Each row below is a small network's average activation on inputs in which a field has the value named, seen along a few directions.
Related values have similar rows: they may be neighbours, one step apart, or belong to one group.

Other fields shift rows strongly along two fixed directions, in all tables alike. That doesn't count.
These rows show it; all are for the same value of a field, averaged over different records:
0.36 0.31 -1.70 -0.22 -0.06 0.62 0.12 -0.28 -1.58 -1.10 -0.12 -0.98 0.05
3.31 0.62 -1.43 1.97 -0.88 -0.87 0.08 -0.09 -1.72 -0.14 -2.68 -2.47 0.35
0.61 0.60 -1.10 -0.17 -0.22 0.27 -0.25 -0.45 -1.63 -0.70 -0.53 -1.28 0.47
-1.74 -0.77 -3.77 -2.83 0.15 1.70 1.07 0.14 0.24 -2.42 1.87 0.18 -1.32
-0.30 0.66 -0.71 -1.23 -0.36 0.93 -0.55 -0.74 -1.79 -0.90 -0.10 -1.03 0.44
-1.38 -0.29 -2.57 -1.99 0.09 1.53 0.16 -0.16 -0.66 -1.88 1.23 0.12 -0.41
9.06 -2.37 -7.52 6.06 -0.26 -3.55 3.57 2.79 0.45 -0.59 -4.50 -4.14 -2.71
-5.56 -1.95 -5.22 -6.37 0.58 3.99 1.30 -0.29 1.17 -3.96 4.60 2.29 -1.62

Values of MELEN:
rata: -0.09 1.33 4.36 0.09 -0.02 -0.31 -0.93 -1.95 0.10 4.03 -0.50 1.03 1.31
zotoz: 2.52 -0.66 1.47 3.70 -0.48 -3.44 -1.86 2.53 -0.54 1.92 -1.97 -1.16 -0.69
butap: -1.13 0.57 3.64 1.04 0.29 0.90 0.15 -0.21 -0.76 2.85 1.11 0.22 -0.47
razi: 2.92 1.73 0.92 2.12 -0.79 -1.18 -1.00 -0.41 -2.86 0.52 -2.43 -2.32 1.31
koti: -0.46 6.60 9.17 1.16 -0.45 -2.00 -5.49 -3.48 -4.28 4.18 -2.36 -3.30 6.48
duber: -0.72 0.68 1.14 2.36 0.98 0.05 0.64 -0.75 0.42 -1.24 -1.69 1.43 -0.70
vare: 2.84 0.20 0.65 3.08 0.17 -3.88 1.72 0.38 1.88 3.33 -2.05 -1.31 -0.17
likar: 0.50 -1.90 -2.90 0.24 -1.36 -0.96 -0.94 1.27 1.92 0.37 0.39 0.36 -0.09
kotob: -0.54 -0.42 -0.36 0.44 0.51 1.70 2.38 0.54 0.78 -0.46 1.29 2.19 -1.13
voduz: -5.69 -0.24 2.76 -1.56 0.92 0.18 -0.43 -1.03 1.55 -2.46 3.04 1.59 -0.51
mudib: -2.99 3.21 4.67 -1.18 -1.37 1.39 -3.15 -2.32 -2.70 -0.27 -0.50 0.61 0.59
dunuv: -0.61 -2.06 -0.89 1.20 0.60 -3.04 2.49 1.78 1.61 0.66 -0.01 0.76 -3.14
tob: 1.41 1.53 2.19 0.04 1.07 0.68 1.14 -0.47 0.12 1.22 1.08 2.04 0.98
las: -1.61 -1.06 1.51 -2.00 -0.68 1.89 -2.90 -0.76 -0.29 1.00 1.00 1.32 1.50
fekif: -2.64 0.36 0.94 -0.94 1.98 -0.33 0.72 -0.16 2.56 -0.24 1.34 0.33 0.80
vude: 1.14 -1.50 -1.17 -0.39 -0.80 1.20 0.19 0.61 -0.81 -0.44 0.08 0.18 0.31
dup: -0.89 1.36 0.59 -2.25 1.09 1.06 0.16 -0.75 -0.39 -1.19 0.90 0.75 1.37
gegiz: 2.31 -5.22 -6.01 1.27 0.26 1.21 3.01 4.12 3.31 -0.67 0.66 0.26 -4.93
sidok: 5.93 1.22 2.82 2.66 -0.50 -1.71 -0.69 -0.97 -2.28 2.04 -3.10 -1.22 2.44
vub: 1.76 0.37 0.55 0.84 -0.98 -2.31 -0.76 -0.02 1.77 1.92 -1.23 -0.90 1.45
danis: 2.86 -1.90 -2.40 0.05 -0.56 -0.81 0.91 0.11 2.59 1.09 -0.39 0.07 -0.70
dus: -4.56 0.04 0.26 -3.30 -0.15 0.96 -2.18 -0.89 -0.22 -1.63 2.71 0.35 0.99
zilo: -4.12 1.37 1.45 -2.79 2.69 1.83 0.42 -0.73 1.33 -1.37 1.47 3.31 1.36
pabu: -0.94 -1.27 -1.61 0.69 -0.27 -0.89 0.32 1.27 1.09 -2.35 0.79 -0.68 -2.68
lak: -1.59 -1.15 0.23 -1.79 -1.17 3.17 0.60 1.37 -0.39 -1.14 0.58 1.40 -0.92
MELEN is arranged as a network in which each value has 4 neighbours.
Name the neighbours of vare, in listed order. -> rata, dunuv, fekif, vub
Name the neighbours of sidok, in listed order. -> tob, vude, dup, danis
Name the neighbours of duber, in listed order. -> kotob, voduz, mudib, zilo
Each value of MELEN is a pair of two hidden parts, and every pair occurs once (5 first parts, 5 second parts).
Changing only the second part turns dunuv into kotob. vare has the same second part as dunuv; what does that change turn vare into? -> tob
Changing only the second part turns voduz into butap. fekif has the same second part as voduz; what does that change turn fekif into? -> rata
Changing only the second part turns danis into vub. las has the same second part as danis; what does that change turn las into? -> likar
